A small network was shown many inputs. Here are its activations along a few directions, one row for each input.
In each table, some parts of the input vary, and every possible input appears once, in random order.
A made-up example of a description, with smaller parts first: one of 3 separate values, together with either a single point or one of 11 places along a line or (one of 4 places along a line, together with one of 8 places around a ring).
Shared parts are said once, and a part with two or three values counts as separate values.
In the rows, zero is written as 128.

Other details of the inputs vary at random and push rows far along three fixed directions, the same in every table; ignore that.

Table:
r1: [191 146 150 129 153 139 148 159 119  72  95  94 176]
r2: [185 202  74 149  90  70 147 164  94  95 131 136  84]
r3: [ 98 113 146 116 129 146 114 129 166 157  99 127 129]
r4: [133 119 125 124 112  98 127 113  86  99 151 123 151]
r5: [101  73 135 141  77 100 189 112 119 102 159  67 141]
r6: [120  97 153 112 111 172 155 110 167  95 137  83 148]
r7: [146 159 109 117 110 143 137 127 107  67 152 114 106]
r8: [105  69 151 117 124 118 112 124 153 136 106 111 168]
r9: [127 107 147 126 105 135 169 127 135 105 149  85 126]
r10: [117  71 110 139  79  89 159 129 136 102 133  74 176]
r11: [175 144 158  86 142 219  76 125 112  31 166 105 144]
r12: [ 68  52 118 153 116  87 174 109 122 138 138 125 143]
r13: [122 125 129 127 131 152  96 118 144 150 121 122 135]
r14: [142 146 119 152 103 132 171 108 101  76 190  96  97]
r15: [113  83 161 112 131 136 133 116 133 132 131 115 169]
r16: [168 167 158  96 155 184 110 133 136 106 133 144 127]
r17: [117 126 107 139 112 134 146 111 105  95 163 113 115]
r18: [ 94  67 123 141  97  68 192 109 102 117 153 110 163]
r19: [160 124 154 139 173 143 143 152 135 131  82 113 171]
r20: [144 126 150 106 151 178  90 113 104 119 155 130 151]
r21: [128 184  66 160 124  66 159 118  83 109 135 189  55]
r22: [117  97 145 115 124 150 147 122 147  92 134 113 142]
r23: [ 70  65 117 144  85  78 186 111 136 128 130  97 140]
r24: [114 149 154 129 149 163 103 133 157 182 114 140  99]
r25: [145 181  93 147  97  64 149 149 112 143 112 149  78]
r26: [133 134 126 115 153 114  96 168 171 168  69 160 134]
r27: [144 140 116 147  99 123 126 117 100 108 165 100 122]
r28: [122 132 140 120 167 141 120 131 128 178 116 171 118]
r29: [177 169 111 141 116 138 114 141 112 102 155 108 118]
r30: [169 179 135 122 125 189 101 119 100  73 182 106 103]
r31: [125 156 107 138 140  93 109 116  85 153 130 176 111]
r32: [148 149 150 122 122 154 162 135 155 109 137 106 102]
r33: [162 133 132 115 159 141  82 142 130 155 123 141 160]
r34: [ 91 147  91 152 137  69 118 122 106 166 107 190  87]
r35: [127 190  53 153  92  36 149 143  97 131 107 169  75]
r36: [126 102 149 125 136 161 140 104 121 121 161 125 156]
r37: [172 160  95 130 116 151  93 129 105  73 162 106 137]
r38: [134 142 136 112 151 107 102 146 144 188  84 167 138]
r39: [ 91 109 138 127 133 157 103 112 148 162 120 126 131]
r40: [ 70  33 114 154 119  61 159 127 155 181 106 117 179]
r41: [147 142 128 112 153 100 108 164 153 185  79 160 146]
r42: [124 128 137 121 161 125  89 131 132 195 102 164 142]
r43: [106 128 130 126 158 138 102 127 138 163 106 170 107]
r44: [136 174 111 142 131 117 149 133 113 134 146 141  68]
r45: [108 128 144 110 151 140  91 140 153 154  90 159 125]
r46: [107  86 142 125 143 140  91 121 141 152 118 130 159]
r47: [150 140 148 118 106 161 117 125 121  90 151  94 126]
r48: [114 129 145 123 148 181 128 118 171 153 114 133 109]
r49: [107 138 133 113 152 128 112 143 154 160  86 169 104]
r50: [108 138 134 119 150 170 107 126 154 167 112 143 107]
Description of these inputs: one of 2 separate values, together with either a single point or (one of 4 places along a line, together with one of 6 places along a line).
Q: Changing only the choice among 2 separate values turns r6 into r48. The same change can be made to r26. Which row results?
A: r40
Q: Changing only the choice among 2 separate values turns r31 into r4. The same change can be made to r50. Which row results?
A: r23
Q: Change only the choice among 2 separate values in r13. List by row number the other rows that result.
A: r35
Q: Change only the place on the line of 4 in r15. List by row number the other rows that result.
A: r5, r23, r49
Q: Change only the choice among 2 separate values in r28. List by row number the other rows that result.
A: r18
